Each row below holds a small network's activations on one input, seen along a few directions.
Each table varies a few parts of the input and shows all the possible inputs, shuffled.
Descriptions start from the smaller parts, as in this example, which fits no table here: line(6) and (point or ring(11) or (values(2) and ring(8))).
Shared parts are said once, and a part with two or three values counts as separate values.
In the rows, 128 means zero.

Other details of the inputs shift rows strongly along two fixed directions, in all tables alike. That doesn't count.

Rows:
R1: [152 142 109 156 121 176  94 171 150 150 150 144 140 154]
R2: [125 144 121 130 151 157 102 113  79 134 158 156 163 162]
R3: [118  96 129 138 162  88 151 144 171  81  53 161  99 115]
R4: [ 87  93 168 154 130  89 141  87 138  98  57 105 107 109]
R5: [123 152 125 131 132 163  65 161 145 169 149 129 145 129]
R6: [ 76  92 187 134 151  98 145  99 143  69  90 135 119 107]
R7: [161 120 115 177 113 176 112 138 113 175 150 119 127 146]
R8: [151 118 112 123 152 170 112 134  90 149 159 181 130 146]
R9: [164 188  74  34  53  52 219  96 101 120 167  57 126 119]
R10: [190 163  66  28  54  63 229 118 110 134 169  82  92 104]
R11: [117  75 176 170 156 115 177 137 169  72 109 134 110 101]
R12: [122 127 149 129 145 175  87 138 115 164 180 132 147 117]
R13: [132 129 131 151 124 164  83 127 109 193 149 103 133 120]
R14: [125 167  96 130 138 146  80 135 111 139 125 152 162 174]
R15: [ 78 115 162 133 138  88 124 121 175  74  57 131 120 117]
Each input here is: values(3) and ring(5).
Question: Changing only the values(3) part turns R1 into R11. The same change can be made to R14. Which row results?
Answer: R2
Question: Start at R7 and move only the ring(5) part, one step at a time. The first step leads to R10. Which rows follow, in order?
Answer: R9, R4, R13

Rows:
R16: [134 133 128 126 124 138 125 130 125 142 146 122 127 125]
R17: [112 121 141 135 143 121 124 128 139 110 102 143 128 130]
R18: [133 134 118 118 123 132 126 123 113 134 134 134 130 137]
R19: [121 107 141 148 145 125 132 132 137 122 112 132 118 118]
R20: [134 133 121 125 124 134 129 130 116 134 142 129 132 136]
R21: [112 122 132 136 147 118 121 129 138 109 101 142 126 129]
R22: [113 114 146 148 142 123 130 121 133 115 112 129 127 126]
R23: [120 113 134 147 141 121 131 123 131 116 101 134 123 130]
R24: [131 137 120 123 119 131 121 125 118 137 132 122 134 137]
R25: [115 115 139 146 138 120 125 121 131 117 100 127 126 128]
R26: [122 109 141 147 144 127 131 123 135 118 108 129 126 119]
R27: [138 128 123 124 125 137 128 136 123 143 145 127 126 128]
R28: [137 129 124 126 118 138 127 130 121 138 142 129 127 128]
R29: [118 115 138 147 141 126 125 140 150 115 110 134 121 122]
R30: [133 138 115 120 125 128 125 122 111 135 133 134 132 135]
R31: [139 134 124 131 120 137 126 130 126 142 142 122 126 128]
R32: [132 137 122 119 123 133 123 118 115 134 136 130 131 135]
R33: [123 108 138 152 140 125 132 131 138 122 108 131 118 122]
R34: [137 130 124 127 124 137 128 134 122 141 145 127 126 124]
R35: [115 120 134 142 142 123 124 132 142 109 102 137 126 130]
R36: [134 138 126 120 126 137 122 144 135 137 144 131 131 127]
R37: [111 114 141 139 140 120 124 117 127 117 101 132 125 127]
R38: [123 109 139 154 139 125 132 129 137 122 109 130 119 120]
R39: [134 134 123 127 123 134 129 128 116 134 143 129 133 134]
R40: [132 136 123 119 121 140 120 140 133 132 142 132 129 130]
R41: [133 137 119 118 126 139 122 139 134 132 140 131 135 131]
R42: [116 110 142 144 142 124 126 125 137 121 105 125 128 120]
R43: [130 140 119 113 125 132 118 131 127 127 137 139 135 138]
R44: [136 139 123 125 121 136 123 143 136 137 141 130 131 131]
R45: [135 132 124 127 118 134 122 133 125 144 139 119 128 128]
R46: [132 144 119 120 122 133 122 135 129 131 133 133 136 139]
R47: [117 111 143 146 143 127 130 121 138 120 108 127 126 120]
R48: [136 136 119 118 126 137 121 138 135 131 141 132 137 131]
R49: [116 114 141 143 146 127 125 140 149 115 113 136 121 118]
R50: [132 138 120 125 120 134 125 121 119 136 135 124 132 137]
R51: [130 142 125 120 124 134 123 138 128 129 142 133 138 136]
R52: [137 129 122 124 119 138 128 131 122 139 140 129 126 130]
R53: [129 134 126 123 122 132 122 128 118 136 141 122 136 134]
R54: [120 111 142 147 144 126 130 122 137 119 108 128 126 120]
R55: [119 116 138 148 140 122 129 118 132 116 103 130 124 128]
R56: [132 133 123 124 122 137 125 126 123 140 140 122 135 128]
R57: [117 115 132 141 146 117 129 120 126 116  99 139 124 129]
R58: [138 130 126 125 120 139 126 127 121 137 142 126 127 127]
R59: [122 106 138 145 144 126 133 127 136 120 106 132 125 124]
R60: [121 115 137 148 141 122 129 119 130 114 103 131 125 127]
R61: [128 139 118 116 124 126 118 122 113 138 130 127 134 135]
R62: [116 109 146 145 136 126 125 125 136 121 108 127 121 119]
R63: [127 140 118 119 124 128 121 120 114 137 133 128 134 135]
R64: [138 127 123 123 119 138 128 132 122 140 141 129 126 131]
R65: [137 159 114  47  86  47 212 126 155  82 136  91 111  97]
R66: [141 132 123 131 121 137 127 131 124 140 142 123 126 127]
R67: [127 141 118 112 125 134 119 132 125 127 136 137 133 138]
R68: [132 135 119 119 122 132 126 121 113 134 135 134 131 135]
R69: [118 109 141 147 144 122 133 126 131 115 110 134 125 129]
R70: [131 132 127 125 117 138 123 127 123 140 142 123 129 128]
R71: [129 140 119 119 125 129 122 119 114 136 134 129 132 135]
R72: [129 140 121 120 125 135 122 138 128 127 143 132 135 136]
R73: [122 109 145 149 145 126 130 128 136 120 114 129 120 115]
R74: [137 133 116 124 121 133 128 127 117 136 133 129 131 140]
R75: [116 109 146 146 142 123 125 130 138 124 111 125 121 116]
R76: [135 134 125 126 124 135 127 126 116 133 144 126 134 133]
R77: [129 135 126 124 121 133 123 127 117 136 141 122 135 133]
R78: [124 106 139 151 140 125 133 131 138 123 108 130 118 123]
R79: [128 136 126 126 121 133 125 125 118 135 143 123 135 133]
R80: [134 135 115 117 127 128 125 124 112 137 131 134 131 138]
R81: [132 130 127 122 117 136 121 129 123 141 140 122 129 128]
R82: [133 132 123 122 122 136 123 128 122 140 138 121 135 128]
R83: [131 143 114 113 128 128 117 131 125 128 134 139 136 137]
R84: [143 149 112  60  80  52 220 119 147  86 138  82 107  96]
R85: [127 136 122 116 121 130 119 121 115 136 133 127 133 135]
R86: [112 115 142 141 142 122 127 114 130 115 104 134 124 127]
R87: [134 139 117 119 127 129 123 120 112 134 133 131 132 134]
R88: [124 127 136  75 103  41 220 109 158  64 108  89 100  86]
R89: [133 136 126 126 124 134 126 125 118 134 143 125 133 134]
R90: [138 137 120 125 122 136 120 142 138 134 143 130 130 131]
R91: [126 137 122 118 121 132 122 119 115 136 136 128 133 135]
R92: [117 110 147 147 137 128 128 122 138 120 111 129 120 120]
R93: [134 139 122 118 125 138 123 139 134 134 139 132 138 131]
R94: [133 138 126 119 120 138 122 140 134 134 141 133 131 130]
R95: [137 133 127 127 125 137 125 131 124 141 146 123 126 124]
R96: [130 138 120 125 119 132 124 122 118 137 135 123 134 136]
R97: [136 134 125 130 119 137 125 129 127 142 142 121 127 128]
R98: [115 117 141 143 145 122 125 134 144 107 112 138 130 128]
R99: [132 140 118 120 126 129 122 119 113 136 133 130 131 135]
R100: [134 133 124 130 118 136 124 130 126 143 142 120 128 128]
R101: [136 132 127 126 119 139 125 127 123 139 142 125 127 128]
R102: [116 109 146 147 142 124 126 129 137 124 111 125 121 116]
R103: [135 133 124 128 118 135 123 132 124 143 140 119 128 128]
R104: [117 110 138 139 143 121 130 120 128 116 102 139 123 131]
R105: [121 109 139 147 143 126 133 125 135 119 107 132 126 120]
R106: [135 136 123 120 127 136 120 143 136 134 147 132 130 127]
R107: [131 132 127 126 123 136 124 131 124 143 146 122 128 124]
R108: [128 139 118 117 124 127 119 121 112 138 131 127 133 135]
R109: [134 141 116 120 123 132 119 134 130 127 136 134 136 139]
R110: [138 130 119 123 125 137 129 130 122 139 138 127 132 131]
R111: [119 113 142 142 140 126 123 135 149 111 111 139 124 122]
Question: What do these inputs look like to the network?
Answer: line(8) and (values(3) or line(9))
Question: Changing only the line(8) part turns R67 into R29. The same change can be made to R17. Which row results?
Answer: R44
Question: Changing only the line(8) part turns R99 into R32. The same change can be made to R83. Which row results?
Answer: R43
Question: Changing only the line(8) part turns R107 into R56. The same change can be made to R49. Which row results?
Answer: R41
Question: Which other rows agree with R111 in the line(8) part? List them by row number.
Answer: R28, R40, R52, R58, R62, R64, R70, R81, R92, R94, R101
Question: Change only the line(9) part in R84. List by row number the other rows that result.
Answer: R23, R24, R25, R50, R55, R60, R74, R96
Question: Change only the values(3) part in R106. List by row number the other rows that result.
Answer: R36, R49
Question: Which other rows agree with R79 in the line(8) part? List them by row number.
Answer: R20, R22, R39, R51, R53, R69, R72, R76, R77, R89, R98
Question: Change only the line(9) part in R73. List by row number the other rows that result.
Answer: R16, R19, R27, R34, R75, R95, R102, R107

Rows:
R112: [148 120 138 179 149 179  88 142 143 162 146 144 138 142]
R113: [173 158  99  58  60 125 174 159 127 153 215 100 129 105]
R114: [190 180 104  62  64 124 172 153 135 147 210  89 124 112]
R115: [110  74 164 130 138  86 190 147 176  82 104 110  96  75]
R116: [122 132 106 151 153 159  73 130 108 146 100 147 175 172]
R117: [127  92 176 144 130  81 182 147 177  82  97 111  98  81]
R118: [134 119 112 146 140 170  80 106  92 168 100 171 121 155]
R119: [120  98 147 157 140  97 194 130 181  74  93  93  95  80]
R120: [131 129 107 168 152 147  87 122  79 164 113 166 117 163]
R121: [115 111 145 157 131 179  83  78  75 157 125 143 143 153]
R122: [112 122 141 178 144 157  90  93  62 153 138 138 139 161]
R123: [118 127 129 161 130 162  35 141 134 156 133 127 127 130]
R124: [101 106 141 115 117  75 173 110 168  57  50 124 118 127]
R125: [ 75 116 182 134 130  72 168 136 190 106  75  89 101  81]
R126: [158 174  95  51  79 106 167  88  71 156 195  70 152 121]
R127: [147 209  84  35  87  98 155 143 111 112 206 132 137 146]
R128: [ 82 107 156 142 200  96 119 125 159  69  63 163 143 115]
R129: [131  86 139 158 158 189  85 157 122 164 154 146 128 140]
R130: [158 196  69  57  60  97 163 138 105 125 179 103 142 166]
R131: [109 141 129 125 155 178  63 127 121 125 124 194 150 161]
R132: [121  97 148 157 135  85 191 127 192  82  99 105 104  83]
R133: [135 122 103 151 166 152  82 115  86 174 100 153 139 145]
Question: What do these inputs look like to the network?
Answer: values(2) or line(8) or (values(3) and line(4))

Rows:
R134: [126 126 127 135 124 125 128 130 129 131 124 121 121 125]
R135: [125 122 136 135 126 128 132 124 122 126 132 119 130 125]
R136: [133 118 128 128 131 133 133 134 138 127 130 129 126 122]
R137: [128 127 124 120 132 122 127 127 126 128 116 132 130 129]
R138: [128 125 131 134 134 129 132 130 132 133 132 122 126 117]
R139: [125 131 125 129 127 127 129 121 130 129 117 124 130 128]
R140: [132 126 121 131 128 126 129 123 129 120 123 131 125 132]
R141: [125 123 134 132 122 127 130 128 130 133 125 120 126 128]
R142: [126 132 124 132 126 125 127 121 129 127 120 125 124 127]
R143: [120 125 132 119 129 126 126 119 121 124 122 128 133 128]
R144: [128 125 130 131 129 129 127 131 135 133 129 124 120 117]
R145: [125 126 132 127 124 130 129 117 127 124 122 124 133 128]
R146: [126 128 133 131 128 127 131 115 122 122 127 123 133 128]
R147: [128 129 125 125 136 119 130 126 121 126 121 131 130 129]
R148: [119 135 137 125 129 126 121 133 139 123 129 124 130 129]
R149: [127 125 122 125 137 121 132 124 120 121 125 133 131 132]
R150: [119 136 130 126 131 127 122 136 140 123 126 124 131 127]
R151: [120 129 130 123 129 119 123 120 122 128 123 129 124 129]
R152: [126 128 127 124 136 123 135 125 118 122 125 139 128 133]
R153: [130 122 129 131 124 130 137 134 130 127 124 132 124 131]
R154: [134 120 127 130 131 130 130 134 136 125 133 130 121 121]
R155: [125 130 127 125 133 128 125 138 141 116 129 130 131 132]
R156: [125 129 131 128 124 126 129 119 129 129 120 124 129 130]
R157: [127 121 139 131 131 132 132 126 128 128 137 122 129 117]
R158: [130 128 126 128 127 130 136 125 129 123 120 136 128 133]
R159: [157 174  90  88  92 141 130 126 101 161 182 111 142 141]
R160: [127 124 136 131 127 128 126 129 134 133 133 124 119 119]
R161: [162 167  87  82  89 145 131 130 107 156 181 119 143 146]
R162: [127 124 138 133 132 128 132 128 131 133 135 122 125 120]
R163: [126 119 138 126 127 134 129 127 134 129 132 123 128 117]
R164: [120 128 131 120 129 122 126 121 123 130 120 129 129 130]
R165: [127 134 130 125 132 126 123 140 141 121 125 128 131 128]
R166: [132 123 132 130 130 131 133 135 134 126 132 136 118 122]
R167: [120 129 125 121 131 123 127 123 125 130 117 128 130 128]
R168: [126 122 134 133 122 128 127 126 126 126 129 121 124 125]
R169: [127 125 121 123 132 122 127 125 124 121 123 136 125 132]
R170: [132 120 124 134 126 126 131 132 130 124 127 127 122 130]
R171: [134 130 123 131 127 124 127 125 130 126 119 129 124 128]
R172: [118 136 128 127 128 124 122 134 139 124 125 127 133 125]
R173: [131 124 130 136 129 127 139 132 125 125 130 131 125 131]
R174: [120 129 132 125 133 119 128 119 118 128 125 127 130 130]
R175: [132 120 125 136 130 126 136 131 127 124 130 125 128 130]
R176: [126 131 131 131 124 124 126 118 127 127 123 125 124 129]
R177: [132 126 123 133 132 126 135 122 126 120 126 129 131 133]
R178: [133 123 127 132 125 127 131 134 132 132 120 124 127 127]
R179: [134 120 129 133 135 130 135 133 133 126 135 128 127 122]
R180: [133 124 128 137 129 124 134 133 127 130 126 123 127 127]
R181: [127 121 137 129 127 132 126 127 132 127 134 124 123 116]
R182: [121 126 131 121 128 123 123 118 119 123 124 129 127 127]
R183: [125 131 132 133 129 123 131 117 124 127 126 123 130 130]
R184: [133 129 124 128 127 126 130 125 131 127 116 128 130 130]
R185: [119 132 138 123 129 130 122 131 136 118 131 124 133 127]
R186: [125 127 126 120 131 125 133 126 123 123 120 140 128 133]
R187: [132 123 133 132 134 131 138 133 131 127 135 134 124 122]
R188: [131 130 126 130 127 127 133 124 127 121 123 137 122 132]
R189: [126 128 132 129 124 128 126 116 125 122 125 125 127 127]
R190: [131 130 127 132 131 127 138 123 124 121 126 135 128 133]
R191: [133 130 125 133 132 124 132 124 126 126 121 127 130 129]
R192: [118 122 122 193 172 218  15 131  83 191 125 182 155 177]
R193: [126 122 137 128 127 130 129 129 136 135 130 123 125 120]
R194: [126 128 125 122 131 123 130 126 122 122 123 141 122 132]
R195: [131 119 125 132 126 129 133 133 132 126 125 126 127 131]
R196: [123 134 130 126 128 126 128 137 137 118 128 140 131 131]
R197: [132 122 132 127 130 134 136 135 136 128 130 135 123 123]
R198: [118 135 135 127 126 122 121 131 138 124 128 128 133 127]
R199: [125 125 135 137 126 124 132 126 125 132 130 119 126 128]
R200: [131 124 128 134 124 128 134 133 128 125 127 133 119 130]
R201: [125 120 135 130 122 131 130 126 127 128 126 120 129 126]
R202: [155 176  97  78  93 146 127 145 115 150 189 124 141 145]
R203: [135 124 131 133 135 128 133 134 133 131 131 126 126 119]
R204: [135 124 129 131 130 128 127 135 137 131 128 128 120 118]
R205: [129 129 123 123 132 119 124 127 124 126 118 133 124 128]
R206: [127 124 131 129 130 131 130 132 137 134 127 123 126 118]
R207: [134 124 126 135 125 124 128 134 130 130 123 125 121 126]
R208: [125 125 127 132 124 128 131 130 131 133 121 120 126 126]
R209: [121 131 125 126 135 120 129 121 120 128 122 127 130 128]
R210: [134 122 130 128 130 130 130 136 138 133 126 127 126 119]
R211: [126 126 128 137 129 125 133 129 126 131 127 119 127 126]
R212: [124 130 125 127 130 125 125 136 139 117 129 134 134 130]
R213: [118 132 136 125 125 127 121 129 135 119 130 127 136 125]
R214: [125 125 133 135 122 124 127 127 128 131 127 121 120 127]
R215: [121 126 133 124 133 123 128 117 116 123 127 127 133 127]
R216: [126 134 128 127 129 123 122 138 140 122 124 131 133 127]
R217: [126 123 122 120 133 124 129 126 125 122 120 135 131 133]
Question: What do these inputs look like to the network?
Answer: line(6) and (values(2) or (values(3) and line(4)))
Question: Changing only the line(6) part turns R179 into R162. The same change can be made to R136. Which row results?
Answer: R193
Question: Changing only the line(6) part turns R191 into R183. The same change can be made to R147. Which row results?
Answer: R174
Question: Change only the values(2) part in R150. List by row number the other rows that result.
Answer: R172
Question: Change only the line(6) part in R211. List by row number the other rows that result.
Answer: R135, R173, R175, R180, R199
Question: Start at R181 and move only the line(6) part, one step at a time. The first step leads to R160. Which rows follow, in order?
Answer: R144, R204, R154, R166
Question: Change only the values(3) part in R189. List by row number the other rows that result.
Answer: R145, R146
